cols: U Z M H
k44: | -10 |  44 | -46 |  21 |
k599: | -17 | -25 |  -2 | -11 |
k58: |  22 | -17 |  94 |   4 |
k646: |  6 | 27 | 29 | 34 |
k972: |  21 | -12 |  78 | -21 |
k233: | -82 |  46 |  29 |  44 |
k39: | -82 |  19 |  24 |  80 |
k232: | -83 |  40 | -30 |  23 |
k684: |   4 | -21 | -22 | -82 |
asked: | -82 |  46 |  29 |  44 | : k233
after: | -46 | : | 21 |
down: | 29 | 24 | : M
common k684 k233:  : | -82 |
down: | -17 |  22 |   6 |  21 | -82 | -82 | -83 | : U
down: |  4 | 34 | : H
common k233 k39:  : | -82 |

cols: T V B L X K S Q C N
k584: | -51 | -32 | -73 |   4 |  -5 |  38 | -20 |  13 |   4 | -49 |
k555: |  -1 |  29 |  14 | -27 |  -3 |  42 | -48 |   4 |  47 | -23 |
k254: |  -1 | -40 | -40 |  -8 | -33 |  34 | -35 |  -1 |  -8 |   6 |
k262: | -56 |   2 |  -7 | -19 | -34 | -49 | -36 |  34 |  -2 | -31 |
k212: | -51 | -32 | -73 |   4 |  26 |  -4 |  20 | -29 |  20 | -28 |
k963: | -39 |  34 | -30 |  35 | -32 | -26 | -33 | -41 | -44 | -19 |
after: | -7 | : | -19 |
down: | -36 |  20 | : S
common k584 k262:  : | -49 |
down: |  14 | -40 | : B
after: | 47 | : | -23 |
asked: | -51 | -32 | -73 |   4 |  26 |  -4 |  20 | -29 |  20 | -28 | : k212
down: | -33 | -34 | : X

cols: E A G F D
k520: |  48 |  47 |  27 |   5 | -34 |
k185: |  35 |  -2 | -22 |   3 | -17 |
k601: | -20 | -12 |  14 | -50 | -24 |
k869: |   3 | -22 | -35 | -34 | -18 |
k203: |  35 |   4 |   4 |  47 | -23 |
k142: |   3 | -47 |  68 | -34 | -75 |
k271: | -13 |   2 | -21 | -13 |  11 |
down: |  48 |  35 | -20 |   3 | : E
after: | 2 | : | -21 |
common k203 k520:  : | 47 |
asked: |  35 |  -2 | -22 |   3 | -17 | : k185
common k203 k185:  : | 35 |
common k869 k520:  : | -34 |
common k142 k185:  : | 3 |

cols: sitad Gev gos sote vek ris tik nes zule
k268: |   9 |  31 | -44 |  35 | -44 |  -5 |  34 |  17 |   2 |
k150: |   5 |  72 | -41 |  58 | -81 |   7 |  75 |  65 |   9 |
k868: |   9 |  31 |  -6 |  35 | -44 |  -5 |  34 |  17 |   2 |
k323: |   5 |  72 | -41 |  58 | -49 |  -4 |  40 |  23 |  14 |
k920: | -24 |   2 | -13 | -39 |  33 |  31 |  -4 |  48 |   8 |
k531: | -40 |  14 | -28 | -57 |  43 |  53 |   3 |  89 |  15 |
k851: |   5 |   8 |  -2 |  13 | -14 |  -5 |   9 |  -1 |  -1 |
k230: |   9 |  31 | -15 |  35 | -44 |  -5 |  34 |  11 |   1 |
k416: | -21 |   0 | -10 | -35 |  30 |  27 |  -5 |  39 |   7 |
after: | 13 | : | -14 |
after: | -35 | : | 30 |

cols: Tidul bibob kob bev ganaf fipum naket nobiv
k106: | 27 | 20 |  2 | -2 | 16 | -1 |  8 |  6 |
k805: | -11 |  17 |  -2 |  -1 | -30 | -10 |  16 |  -1 |
k519: |  27 |   3 |   4 |   0 | -10 |  20 |   0 |  10 |
k667: | -46 |  -9 |  10 |  -4 | -71 |  -2 | -21 |   4 |
down: | 17 |  3 | : bibob
down: | -10 |  20 |  -2 | : fipum

cols: J W Y P R
k557: |  22 |   5 |  11 | -95 |   5 |
k586: | -16 |   8 |   6 | -19 |   6 |
k753: |   6 |  -7 |   5 |  19 | -14 |
common k586 k753:  : | 6 |
after: | -16 | : | 8 |
common k557 k753:  : | 5 |
asked: |  22 |   5 |  11 | -95 |   5 | : k557

cols: momus nado deve Gur sukiz Tini gef luve Kefel
k73: |  20 |  15 | -13 |  25 |  -6 |   2 |  15 |  -1 |  11 |
k406: |  19 |  34 |  18 |  20 |  14 |  34 |  -4 |  22 | -18 |
k124: |   8 |   1 |  -6 |  20 |  32 | -27 | -14 | -14 |  24 |
k288: | 14 | 20 | -9 | 26 | 11 |  2 | 48 | 60 |  6 |
k222: | -15 |   7 | -10 | -86 | -14 |  47 |  26 | -28 | -58 |
k668: | -12 | -35 | -51 |  45 |  32 | -61 |  14 |  -8 |  36 |
k556: |  -1 | -12 |   9 | -90 | -36 |  35 | -68 | -40 | -47 |
common k124 k288:  : | 20 |
after: | -13 | : | 25 |
after: | 19 | : | 34 |
common k124 k222:  : | -14 |

cols: Loni muven mapu Tamo Feg zotil vut
k375: |  74 |  31 | -35 |   4 |  49 |  13 |  46 |
k126: | -24 |  38 | -42 | -75 | -74 |  -6 |  13 |
k849: |  49 |  31 |  50 |   4 |  49 | -37 |  46 |
common k126 k375:  : | 13 |
common k375 k126:  : | 13 |

cols: Vazuz solu kas Luba Gal mogi
k128: | 73 | 47 |  0 | 49 | 22 | 20 |
k103: |   0 |  94 |  42 | -44 | -13 |  12 |
k565: |   0 |  94 |  42 |  27 | -21 |   0 |
k442: | -47 |   9 | -24 | -39 |   0 |  11 |
k464: | 73 | 47 | 37 | 49 | 22 | 20 |
k663: | -22 |   0 |  49 | -13 |   0 |   0 |
k980: | -82 |   0 | -42 | -13 |  66 | -45 |
k165: | -47 |   9 | -24 |  -6 |  11 |   6 |
k533: |   0 |  74 | -43 |  41 | -19 | -59 |
k548: | -33 | -15 |  33 |  45 |  54 | -62 |
k588: | -12 | -14 | -48 |   0 | -21 |  35 |
asked: | -47 |   9 | -24 | -39 |   0 |  11 | : k442
after: | -15 | : | 33 |

cols: pud pefon Zomu dom tuf
k642: | -14 |  13 | -20 |  -2 |  -1 |
k374: | 45 | 24 | 10 | 97 |  2 |
k759: |  45 |  24 | -17 |  97 |   2 |
k720: |  86 | -43 |  68 | -68 | -31 |
k82: | -16 |  34 | -14 |  43 |   7 |
k430: |  88 |  29 |  24 |   2 | -13 |
k987: | -22 |  34 |  -9 | -11 | -53 |
k376: | -46 |  23 | -34 |  13 |   0 |
k485: | -22 |  34 |  -9 | -11 |  47 |
asked: |  45 |  24 | -17 |  97 |   2 | : k759
after: | 43 | : | 7 |

